These are the activations of a small neural network, seen along a few directions. Each row is one input.
In each table, some parts of the input vary, and every possible input appears once, in random order.
Descriptions start from the smaller parts, as in this example, which fits no table here: one of 5 places around a ring, together with either a single point or (one of 2 separate values, together with one of 4 places along a line) or one of 11 places around a ring.
Shared parts are said once, and a part with two or three values counts as separate values.
In the rows, 128 means zero.

Other details of the inputs shift rows strongly along two fixed directions, in all tables alike. That doesn't count.
To show where, the next rows are all for the same input, with only those details redrawn:
[112  87 193 143 138 143 150 173 183 100 166]
[144  73 113 109  61  99 138 107 115 168  98]
[121 184 100 159 117 137 134 127 110 102 148]
[128 218  58 162 103 131 127 104  77 109 136]

Table:
row 1: [127 189  97 140 145 114 116 151 102 106 138]
row 2: [ 80 124 212 103 166 152 116 164 207 145 138]
row 3: [127 116 147 138 126 137 130 115 157 115 147]
row 4: [113  94 202 132 153 123 131 181 174 113 174]
row 5: [139  70 124  98  77 103 138 119  83 170  90]
row 6: [112  87 193 143 138 143 150 173 183 100 166]
row 7: [134 180  87 144 152 149 121 102 130 101 135]
row 8: [124 124 149 124 132 109 126 163 134 123 147]
row 9: [139  70 128 104  75 106 135 107  85 175  97]
row 10: [127  88 182 124 187 129 122 184 188 111 148]
row 11: [118  79 195 124 187 162 134 149 173 106 152]
row 12: [135 179  80 151 152 144 124 131 124 100 122]
row 13: [120 184 104 160 124 136 129 108 116 102 149]
row 14: [148  72 102 101  73  95 139 124 115 159  79]
row 15: [113  94 206 133 159 122 127 162 180 113 175]
row 16: [129 191 111 144 144 123 103 106 114 115 159]
row 17: [144  69 131 100  87 111 123  79  97 175  99]
row 18: [131 182  97 150 143 147 121  95 126 101 142]
row 19: [110  81 197 131 165 146 147 190 154  98 146]
row 20: [136 179  80 145 158 145 128 117 129 102 128]
row 21: [137 183  86 150 143 138 132 142 117  98 122]
row 22: [110 104 123  79  74 128 123  91 147 200  62]
row 23: [152  64 109  96 110 112 125 111  99 173  71]
row 24: [125 178 112 145 158 153 118  95  96 108 142]
row 25: [154  69 114  95 101 106 133 123  91 171  71]
row 26: [153  65 108  90 115 113 129  98 104 176  76]
row 27: [122 184  95 153 120 134 137 138 108  97 141]
row 28: [126  89 189 117 187 135 119 156 194 112 161]
row 29: [146 225  53 141 144 112 106 126  75 118 118]
row 30: [133 189 106 139 158 127 103 102 117 114 151]
row 31: [138  69 132 104  82 105 131  89  90 175  98]
row 32: [ 82 211 124 125 145 173 115 110 112 141 112]
row 33: [160  76 102  84 116  87 114 105 125 182  85]
The inputs of row 19 and row 14 match in every part but one. If row 17 is changed in the same way as row 19 into row 14, which row does it become? -> row 3
Describe the family of inputs behind these rows. -> one of 3 separate values, together with either a single point or one of 10 places around a ring
List by row number the other rows that have the choice among 3 separate values in common with row 29. -> row 1, row 2, row 4, row 8, row 10, row 15, row 16, row 28, row 30, row 33
Change only the choice among 3 separate values in row 10. List by row number the other rows that result. -> row 12, row 23

Table:
row 34: [132  76 151  98  80 101 124 118 140 167 103]
row 35: [109 136 180 155 174 158 130 149 178  99 175]
row 36: [131 128 109 123  88 109 134 109 112 145 129]
row 37: [148  73 105 105  77  94 133  99 123 163 110]
row 38: [126 198  88 159 147 145 114 102 113 113 146]
row 39: [134 133 104 115 108 108 123 125 118 144  96]
row 40: [149  60 131 106 107 114 123 109 146 170 101]
row 41: [118 139 141 122 166 152 130 141 146 115 126]
row 42: [132 153 104 136 132 126 136 148 128 112 136]
row 43: [137  37 179 102 131 122 136 156 179 161 108]
row 44: [111 116 172 148 136 147 144 165 134 100 152]
row 45: [107 128 166 137 157 147 130 165 158 123 141]
row 46: [127  75 150 104  98 117 125 127 135 179 100]
row 47: [134 176  96 136 134 124 121 131 122 114 118]
row 48: [142  36 178 101 122 111 133 149 188 143 112]
row 49: [131 145  84 119  78 106 128 114  88 154 110]
row 50: [133  62 143  93 115 123 128  95 144 162 104]
row 51: [108 174 139 143 138 138 121 147 136 105 143]
row 52: [119 135 121 106 108 132 120  97 108 156 107]
row 53: [108 175 135 143 148 137 125 155 139 100 140]
row 54: [104 123 165 120 172 155 134 157 158 114 131]
row 55: [139  49 161 104 106 105 129 119 169 149 116]
row 56: [119 196 103 163 120 145 130 122  81  98 148]
row 57: [145  35 188  92 141  92 119 153 167 148 122]
row 58: [134 135 145 132 178 127 110 145 132 124 148]
row 59: [113 183 118 139 155 153 122 101 122 108 144]
row 60: [101 142 177 149 149 148 140 173 167  90 183]
row 61: [112  96 158  99 122 136 128 127 136 154 108]
row 62: [132  25 182 111 115 119 153 165 151 140 111]
row 63: [132 150  96 122  90 119 113  94  94 169 105]
row 64: [126 179  82 149 111 130 133 124  69 115 118]
row 65: [127 191  76 140 132 133 117 118  94 137 110]
row 66: [126 134 149 116 186 135 113 136 129 117 142]
row 67: [164 111  71  98  93  74 114  99  72 170  99]
row 68: [133 180  92 150 142 135 131 138 123  96 149]
row 69: [130 152 124 156 150 145 142 155 119  88 142]
row 70: [127  69 166 105 148 141 130 126 169 134 123]
row 71: [148  66 134 104 102 103 124 114 153 151 103]
row 72: [157 100  75 122  70 101 131  75  73 157  94]
row 73: [133 126  95 117 102 108 135 134 110 143 109]
row 74: [145 126  88 106  64  92 117  75  94 174  89]
row 75: [123 104 179 141 177 154 131 168 189 108 153]
row 76: [117 164 128 153 140 136 136 134 140  94 172]
row 77: [114 222  82 140 134 149 116  83  83 120 131]
row 78: [100 139 167 146 159 145 144 188 165  89 169]
row 79: [144  95 111 120  70 107 137  93  85 158 104]
row 80: [142 185  94 155 160 125 118 129  70  94 149]
row 81: [124 182 105 136 167 157 121 119 124 105 130]
row 82: [103 141 186 154 169 160 131 155 173 104 174]
row 83: [ 91 139 183 131 184 167 135 169 166  98 151]
row 84: [150 122  82 107  69  90 116  70  99 169  90]
row 85: [133 204  73 167 118 136 129  94  70  98 143]
row 86: [141 179  63 144 116 122 124 107 100 113 136]
row 87: [133 107 155 150 153 147 144 160 147  90 149]
row 88: [140 133 111 151 129 137 135 123 111 101 138]
Describe the family of inputs behind these rows. -> one of 5 places along a line, together with either a single point or one of 10 places around a ring
The inputs of row 63 and row 56 match in every part but the place on the line of 5. If row 58 is changed in the same way as row 63 into row 56, which row does it become? -> row 80
A walk changes only the place on the ring of 10. It starts at row 71 and steps to row 48. List the rest of the walk in order. -> row 47, row 39, row 53, row 51, row 34, row 74, row 84, row 55

Table:
row 89: [130  95 156  96 153 128 119 135 152 148 114]
row 90: [126  90 152 122 100 117 138 139 151 131 129]
row 91: [115 200 108 166 135 145 127 131 106  95 160]
row 92: [127  91 158  99 155 123 116 133 146 150 111]
row 93: [141  84 143 120 116 109 136 146 147 129 130]
row 94: [100 222 108 145 168 165 111 124 126 107 142]
row 95: [138  99 126 101 134 121 119 121 143 163  91]
row 96: [139  84 141 122 118 108 138 143 143 132 131]
row 97: [125  93 152 121 100 117 139 137 149 135 132]
row 98: [115 202 112 170 141 152 129 136 107  90 162]
row 99: [141  82 143 122 117 109 135 147 149 123 127]
row 100: [138  78 147 123 124 121 141 147 134 125 124]
row 101: [136 145  99 123 114 131 114  63 114 147 118]
row 102: [117 104 166 139 125 139 141 148 143 116 142]
row 103: [153 137  71 128  94 102 122 103  77 147 107]
row 104: [149 138  86 133 107 113 127 113  84 133 110]
row 105: [135  75 146 119 124 120 144 147 133 124 124]
row 106: [122 141 163 149 198 160 121 131 175  83 175]
row 107: [143  78 146 126 123 117 136 146 134 132 129]
row 108: [123 155  97 103 113 119 107  85  93 170  89]
row 109: [ 97 158 171 139 180 168 126 155 180 108 147]
row 110: [109 204 106 162 140 155 138 134 101  83 156]
row 111: [131 140  95 130  91 122 134 106  88 138 110]
row 112: [128  94 144  99 149 129 119 135 155 149 110]
row 113: [132 148  92 133  89 113 128 105  94 143 120]
row 114: [125 163  98 103 115 127 110  91 100 163  96]
row 115: [118 141 161 159 173 144 138 175 158  78 179]
row 116: [132 144  95 130  87 111 131 108 102 142 122]
Describe the family of inputs behind these rows. -> one of 2 separate values, together with either a single point or one of 4 places along a line or one of 9 places along a line
The inputs of row 108 and row 92 match in every part but the choice among 2 separate values. If row 110 is changed in the same way as row 108 into row 92, which row does it become? -> row 105
A walk changes only the place on the line of 4. It starts at row 95 and steps to row 112. List the rest of the walk in order. -> row 89, row 92
Change only the choice among 2 separate values in row 100. List by row number the other rows that result. -> row 111

Table:
row 117: [106 116 175 142 165 151 139 170 149  87 153]
row 118: [ 99 122 181 153 142 157 140 155 161 100 175]
row 119: [159  24 163  92  99 105 136 120 160 156 109]
row 120: [138 129 133 139 166 127 122 163 151 102 156]
row 121: [111 247  64 171 109 141 118  97  77 107 151]
row 122: [135 142  71 113  78 107 124  98  63 151  87]
row 123: [175  75  82  95  87  81 120 109  97 180  79]
row 124: [129 119 167 140 163 144 130 149 177  84 172]
row 125: [131 115 148 144 146 133 129 128 158 108 162]
row 126: [145  21 160  93 112  97 141 133 148 155  95]
row 127: [101 127 177 140 150 141 138 177 159  90 156]
row 128: [164  76  96  98  71  96 133  80 100 175  81]
row 129: [129 166  95  61 150 117  81  51  82 203  78]
row 130: [114 130 164 136 119 143 138 149 149 110 149]
row 131: [121 129 147 145 154 145 134 171 130 108 146]
row 132: [131 217  61 167 132 136 122  86  84 107 145]
row 133: [128 127 138 134 163 126 123 147 151  89 151]
row 134: [119 119 177 148 162 157 147 155 161  92 161]
row 135: [130  22 172 106  86 117 140 118 147 169 115]
row 136: [145 206  55 153 142 125 121 121  75 115 124]
row 137: [129 209  65 150 120 134 121 131  67 119 126]
row 138: [118 115 154 150 144 143 141 131 147 115 155]
row 139: [ 98 161 190 126 221 182  84 130 200 136 116]
row 140: [121 243  65 161 115 152 123 103  66  97 140]
row 141: [113 164 141 148 143 130 135 176 143 108 149]
row 142: [160  71  89 101  69  86 116  70 113 179 100]
row 143: [ 99 133 177 140 150 132 142 177 167  92 153]
row 144: [ 96 236  62  96 168 170 101  81 126 154  92]
row 145: [128 215  66 150 115 126 119 134  75 121 127]
row 146: [150  23 158  99 113 104 143 151 142 171  98]
row 147: [149  52 146 100 122 100 131 132 145 139 108]
row 148: [135  91 105 105  44  85 131  86 109 191  90]
row 149: [104 137 184 144 137 144 145 165 174  97 162]
row 150: [119 118 161 139 133 152 139 141 139 106 147]
row 151: [150  85  91 101  88  94 133  97  84 168  74]
Describe the family of inputs behind these rows. -> either one of 3 separate values or (one of 4 places along a line, together with one of 8 places along a line)
A walk changes only the place on the line of 4. It starts at row 145 and steps to row 127. List the rest of the walk in order. -> row 130, row 121
